These are the activations of a small neural network, seen along a few directions. Each row is one input.
Each table varies a few parts of the input and shows all the possible inputs, shuffled.
A made-up example of a description, with smaller parts first: one of 6 places along a line, together with either a single point or (one of 2 separate values, together with one of 5 places around a ring) or one of 11 places along a line.
Shared parts are said once, and a part with two or three values counts as separate values.

Other details of the inputs vary at random and push rows far along two fixed directions, the same in every table; ignore that.

Table:
x1: -6,14,12,6,2,-1,0,-11,-16,2,-3
x2: 12,3,-19,1,7,11,-12,-16,0,4,-14
x3: 9,4,-8,-12,12,-3,-10,-2,-12,-6,0
x4: 4,-1,-2,-10,6,16,0,3,-9,6,-12
x5: -1,6,-32,2,-57,12,29,22,53,-27,39
x6: 9,4,-15,1,8,9,-17,-18,2,6,-8
x7: 11,2,0,-7,0,9,-16,-5,-7,1,-5
x8: 7,2,-3,-9,3,5,-17,-5,-8,1,-3
x9: -3,-6,5,-10,7,14,3,-1,-5,-4,-18
x10: 4,3,-2,-14,17,1,-2,3,-13,-1,3
x11: 9,5,-13,0,11,5,-19,-18,1,5,-1
x12: -2,13,14,8,0,3,1,-12,-16,3,-5
x13: -7,15,9,8,9,3,-4,-2,-9,2,-7
x14: 7,1,-6,-8,0,10,-14,-4,-7,2,-10
x15: -4,-2,9,-13,15,2,-3,-3,-6,-7,-3
x16: 0,3,17,-12,1,3,-3,-4,-4,3,-12
x17: -4,16,5,5,18,-5,3,1,-13,-4,-3
x18: 11,6,-17,-3,20,-3,-12,-15,-3,-2,2
x19: 0,-117,-13,67,-32,-87,15,59,35,44,33
x20: -4,11,5,7,-1,6,9,-9,-17,2,-16
x21: -15,8,-11,-3,-56,4,38,22,58,-24,38
x22: -5,7,-17,0,-50,13,30,24,53,-21,52
x23: -3,14,12,10,7,6,-3,-3,-9,2,-9
x24: -7,14,7,9,7,7,0,-1,-9,3,-14
x25: -4,15,8,3,11,-9,7,-8,-20,-4,1
x26: 13,4,-10,2,8,8,-19,-19,2,5,-3
x27: -6,12,9,7,0,4,3,-11,-16,4,-10
x28: -12,4,-10,-1,-50,13,34,20,58,-32,48
x29: -5,14,10,4,8,-5,3,-10,-18,0,1
x30: -5,12,3,9,6,9,5,1,-10,2,-20
x31: 2,0,1,-11,6,13,-5,1,-8,8,-6
x32: -4,4,14,-14,4,0,-3,-4,-5,2,-10
x33: -2,-2,6,-14,19,-1,1,-1,-9,-11,-2
x34: 10,6,-14,-2,16,0,-17,-18,0,2,2
x35: -3,5,13,-16,9,-5,-1,-3,-6,-1,-7
x36: 8,3,-5,-11,8,0,-15,-4,-10,-3,0
x37: -6,16,8,6,14,-2,-1,-1,-11,-1,-3
x38: -12,11,-13,-7,-45,-8,41,24,53,-32,48
x39: -5,-3,11,-12,10,7,-5,-4,-5,-4,-6
x40: -5,-5,8,-11,7,12,-2,-3,-4,-2,-12
x41: 10,-124,12,59,18,-84,-25,35,-24,74,-23
x42: -2,2,9,-13,0,6,5,-1,-5,2,-22
Each input here is: one of 6 places along a line, together with either one of 2 separate values or one of 5 places along a line.
Question: The inputs of x39 and x15 match in every part but the place on the line of 6. If x8 is changed in the same way as x39 into x15, which row does it become?
Answer: x36
Question: Change only the place on the line of 5 in x9. List by row number the other rows that result.
Answer: x2, x4, x5, x42
Question: Change only the place on the line of 6 in x2. List by row number the other rows that result.
Answer: x6, x11, x18, x26, x34

Table:
x43: -4,-9,-8,2,-11,6,14,14,20,-7,7
x44: 1,1,-9,8,-12,-7,0,-2,22,-3,23
x45: 7,6,-3,-15,17,7,-6,-2,-14,1,-8
x46: 5,-2,9,-18,9,9,-11,-4,-8,0,-13
x47: 3,-7,-7,-4,-11,-7,4,11,17,-9,18
x48: -5,19,7,-4,15,4,-1,-4,-19,-3,-9
x49: 4,-92,10,35,2,-58,-13,24,2,44,-11
x50: 1,-9,-11,-3,-11,-4,7,11,13,-8,20
x51: -11,2,2,12,-15,2,20,11,15,-7,8
x52: -10,5,1,7,-20,0,18,13,13,-6,8
x53: 4,2,5,-17,19,2,-14,-8,-8,0,-4
x54: -5,5,3,4,-14,-9,11,8,12,-10,20
x55: -1,5,-18,13,-14,-3,6,6,16,-5,17
x56: -6,9,20,-11,9,5,-5,-11,-10,3,-10
x57: 0,1,-16,10,-17,-7,10,-4,22,-8,10
x58: 10,-73,6,29,35,-53,-25,17,-35,47,-35
x59: -6,3,2,4,-22,0,19,12,13,-4,10
x60: -2,12,19,-10,6,6,-4,-7,-13,0,-12
x61: 0,18,8,-7,13,5,1,-5,-20,-1,-7
x62: -2,14,10,-8,13,4,-3,-9,-21,-3,-3
x63: -1,-5,-4,7,-20,-2,1,-1,24,0,15
x64: -5,17,7,1,20,7,2,-6,-17,-4,-9
x65: 2,-1,-14,10,-16,-4,3,2,13,-4,22
x66: 4,2,-11,9,-15,-6,1,2,18,-5,21
x67: 3,-3,5,-17,8,13,-9,-4,-13,1,-12
x68: 5,6,2,-4,3,12,-13,-13,-13,4,-10
x69: -4,10,15,-9,5,10,-2,-8,-18,0,-11
x70: 4,3,-17,11,-15,-3,8,5,14,-2,19
x71: -4,14,9,-6,11,0,3,-14,-13,-5,-16
x72: -1,-8,-13,-3,-12,-6,13,4,21,-11,8
x73: -4,14,15,-10,16,-1,-7,-12,-13,-1,-2
x74: 2,11,-1,3,9,16,-6,-11,-7,2,-14
x75: 2,-2,-11,9,-23,3,9,6,17,1,11
x76: 3,16,-7,4,17,10,-7,-12,-10,-1,-6
x77: 2,6,-3,-9,23,10,-4,-3,-11,-4,-9
x78: 2,12,-2,-2,4,13,-10,-9,-10,4,-15
x79: 6,7,5,-4,4,9,-15,-13,-8,4,-11
x80: 1,-9,-8,-4,-18,4,12,15,17,-3,9
x81: 1,3,1,-15,10,13,-6,0,-10,1,-17
Question: The inputs of x58 and x48 match in every part but one. If x46 is changed in the same way as x58 into x48, which row does it become?
Answer: x60
Question: Describe the family of inputs behind these rows.
Answer: one of 3 separate values, together with either a single point or (one of 2 separate values, together with one of 6 places along a line)
Question: Start at x49 and move only the place on the line of 6, one step at a time. The first step leads to x46. Which rows follow, in order?
Answer: x67, x80, x81, x43
Question: Change only the choice among 3 separate values in x75. List by row number the other rows that result.
Answer: x59, x80
Question: List by row number the other rows that have the choice among 3 separate values in common with x55.
Answer: x44, x57, x63, x65, x66, x68, x70, x74, x75, x76, x78, x79
